These are the activations of a small neural network, seen along a few directions. Each row is one input.
Each table varies a few parts of the input and shows all the possible inputs, shuffled.
A made-up example of a description, with smaller parts first: one of 3 separate values, together with either a single point or one of 11 places around a ring or (one of 5 places around a ring, together with one of 6 places along a line).
Shared parts are said once, and a part with two or three values counts as separate values.
In the rows, 128 means zero.

Other details of the inputs shift rows strongly along two fixed directions, in all tables alike. That doesn't count.

Rows:
x1: [111 136  99 121  83 106 132 129 147 138  83 114 115 116]
x2: [184  72 196 161 208 176 138 139 120 117 197 108 154 153]
x3: [131  68 109 120  96 123 133 112 149 151 172  75 144 126]
x4: [110 141 155 139 145 163 135 116 103 136 132 177 116 130]
x5: [134  49 108 118  94 123 131 111 160 160 169  55 145 126]
x6: [138 165 137 132 134 126 125 142 120 103 113 156 115 136]
x7: [111 146  91 116  80 107 132 127 133 121 100 139 108 116]
x8: [119 146 128 126 161 134 116 120 104 126 134 152 127 118]
x9: [129 176 142 136 132 120 126 145 128 120  88 144 123 133]
x10: [178 103 195 159 211 172 143 152 116 104 173 134 139 155]
x11: [103 151  91 117  74 101 133 127 140 133  85 129 112 113]
x12: [114 133  87 115  78 107 130 125 138 120  97 130 103 116]
x13: [157 185 182 174 191 159 129 149  82  79  96 199 118 132]
x14: [133  59 103 109  95 119 139 120 163 151 171  66 134 132]
x15: [129 172 137 133 128 119 126 142 129 118  93 144 120 133]
x16: [158 163 183 162 194 158 139 156 100  91 122 179 124 142]
x17: [102 158  97 121  79 101 133 131 141 138  74 128 116 113]
x18: [ 86 159  87 107 102 105 111 107 120 141  89 146 121 104]
x19: [136 188 175 155 217 158 117 139  79 101 108 198 128 128]
x20: [109 159  94 121  71  98 113 119 134 126  86 129 115 115]
x21: [135  60 102 108  96 121 137 121 157 142 175  76 130 132]
x22: [131  67 107 119  95 124 132 112 147 147 174  78 142 126]
x23: [ 87 165  87 101 111 103 120 123 124 138  98 151 116 113]
x24: [177  89 195 164 204 172 136 141 117 116 174 117 150 148]
x25: [ 84 147  86  93 104 103 121 117 133 150 102 135 126 115]
x26: [111 155  93 110  76  98 122 128 141 124  98 130 110 122]
x27: [132 153 139 140 136 131 137 141 121 113 108 151 120 130]
x28: [112 154  98 121  75  99 114 119 138 131  90 122 119 116]
x29: [110 158 132 118 164 130 124 134 113 130 120 158 131 128]
x30: [ 83 164  76  96  99  97 119 120 125 139  99 147 111 108]
x31: [140 144 135 147 135 136 125 131 110 100 103 156 113 123]
x32: [137 163 139 142 130 125 117 133 116 105 106 152 121 129]
x33: [160  58 144 136 145 148 133 123 135 128 190  90 142 139]
x34: [113 157 138 127 164 136 116 120 105 129 108 160 135 121]
x35: [179  80 203 163 210 176 140 142 119 127 196 107 164 152]
x36: [144 147 140 138 134 131 118 131 116 106 127 145 124 133]
x37: [113 143 102 120  78 102 115 119 143 142  95 108 127 118]
x38: [136  43 101 113  90 124 131 108 155 150 182  60 140 127]
x39: [112 142 100 122  86 107 131 130 142 131  81 123 111 116]
x40: [129  81 103 101  89 109 130 120 164 153 174  69 139 138]
x41: [109 134 150 125 148 158 144 126 114 142 145 172 117 139]
x42: [107 150 100 121  85 105 134 130 140 135  88 127 116 116]
x43: [112 149  95 110  78  98 123 127 145 130 102 120 115 124]
x44: [158  55 146 133 146 149 136 123 134 134 208  87 151 141]
x45: [132  52 110 117  96 123 134 112 156 159 186  58 150 127]
x46: [126 196 182 141 218 153 126 149  89 109  92 200 134 138]
x47: [147  21 157 106 186 161 128 107 140 167 251  62 181 150]
x48: [156 191 190 169 189 150 119 150  98  95  92 177 129 139]
Description of these inputs: one of 2 separate values, together with either a single point or one of 5 places along a line or (one of 3 separate values, together with one of 6 places along a line).
The inputs of x28 and x40 match in every part but the choice among 2 separate values. If x2 is changed in the same way as x28 into x40, which row does it become?
> x14
The inputs of x22 and x27 match in every part but the choice among 2 separate values. If x18 is changed in the same way as x22 into x27, which row does it become?
> x29
A walk changes only the place on the line of 5. It starts at x8 and steps to x19. List the rest of the walk in order.
> x18, x34, x47
A walk changes only the place on the line of 6. It starts at x17 and steps to x42. List the rest of the walk in order.
> x11, x27, x16, x7

Rows:
x49: [119 107 117 128 115 132 128 112 125 139 132 123 127 118]
x50: [123  84 115 118 114 132 131 112 136 146 163 102 136 124]
x51: [149 110 163 136 178 155 135 135 117 123 175 133 139 144]
x52: [126 120 140 138 149 142 125 120 115 133 131 134 134 123]
x53: [119 122 114 111 119 122 130 125 135 134 144 125 127 130]
x54: [121 152 138 134 148 134 125 129 114 125 113 151 129 126]
x55: [119 199 150 132 171 128 119 143 106 112  83 180 126 129]
x56: [108  97  98 110  97 118 123 108 140 154 142 100 135 117]
x57: [124 179 147 134 164 132 123 141 109 114 102 172 123 132]
x58: [147 100 152 133 161 153 138 133 122 123 176 131 133 142]
x59: [108 222 122 135 127 118 126 144 101  95  47 208  91 118]
x60: [ 94 173  96 101 106  98 118 127 133 137  89 141 120 118]
x61: [163 130 167 157 154 140 136 150 131 112 123 120 135 142]
x62: [141 126 113 138  83 115 129 130 139 111 107 117 111 125]
x63: [ 91 171  99 123 101 109 113 112 118 138  60 150 118 102]
x64: [135 150 160 134 183 143 123 138 111 124 135 149 140 137]
x65: [145 114 130 138 100 120 136 136 148 126 122 100 127 132]
x66: [145 119 160 126 186 147 132 141 122 127 175 130 143 148]
x67: [134 148 125 138 106 110 128 140 142 124  84 115 126 125]
x68: [118 125 112 109 121 120 131 128 136 134 145 124 125 131]
x69: [127 143 136 137 136 139 132 130 112 115 116 159 117 127]
x70: [163 100 155 149 129 141 142 142 142 118 147 104 130 144]
x71: [116  95 115 112 125 125 122 111 138 155 154  96 147 124]
x72: [103 118  90 117  77 115 129 111 132 137 113 128 113 112]
x73: [137 108 104 128  82 107 125 126 150 126 126  90 127 123]
x74: [147 133 162 138 174 153 136 142 113 110 151 156 127 144]
x75: [114  86  98 118  88 126 131 107 136 143 143 109 122 116]
x76: [174 106 164 155 150 145 133 142 130 105 156 112 134 144]
x77: [118 115 117 120 117 127 130 118 130 137 139 124 129 124]
x78: [164 105 148 144 143 130 128 138 137 117 149  96 142 138]
x79: [ 99 133  89 104  88 105 122 116 137 146 116 121 123 116]
x80: [105 106 100 102 105 112 121 110 142 157 140  97 141 121]
What is each input in this table made of?
> one of 4 places along a line, together with either one of 2 separate values or one of 6 places along a line
The inputs of x70 and x61 match in every part but the place on the line of 4. If x75 is changed in the same way as x70 into x61, which row does it become?
> x52
List by row number the other rows that have the place on the line of 4 in common with x65.
> x49, x50, x51, x53, x68, x76, x77
Which other rows does x62 become when the choice among 2 separate values takes its other values? List them by row number.
> x70
Which other rows does x80 become when the place on the line of 6 takes its other values? List them by row number.
> x55, x60, x63, x64, x71
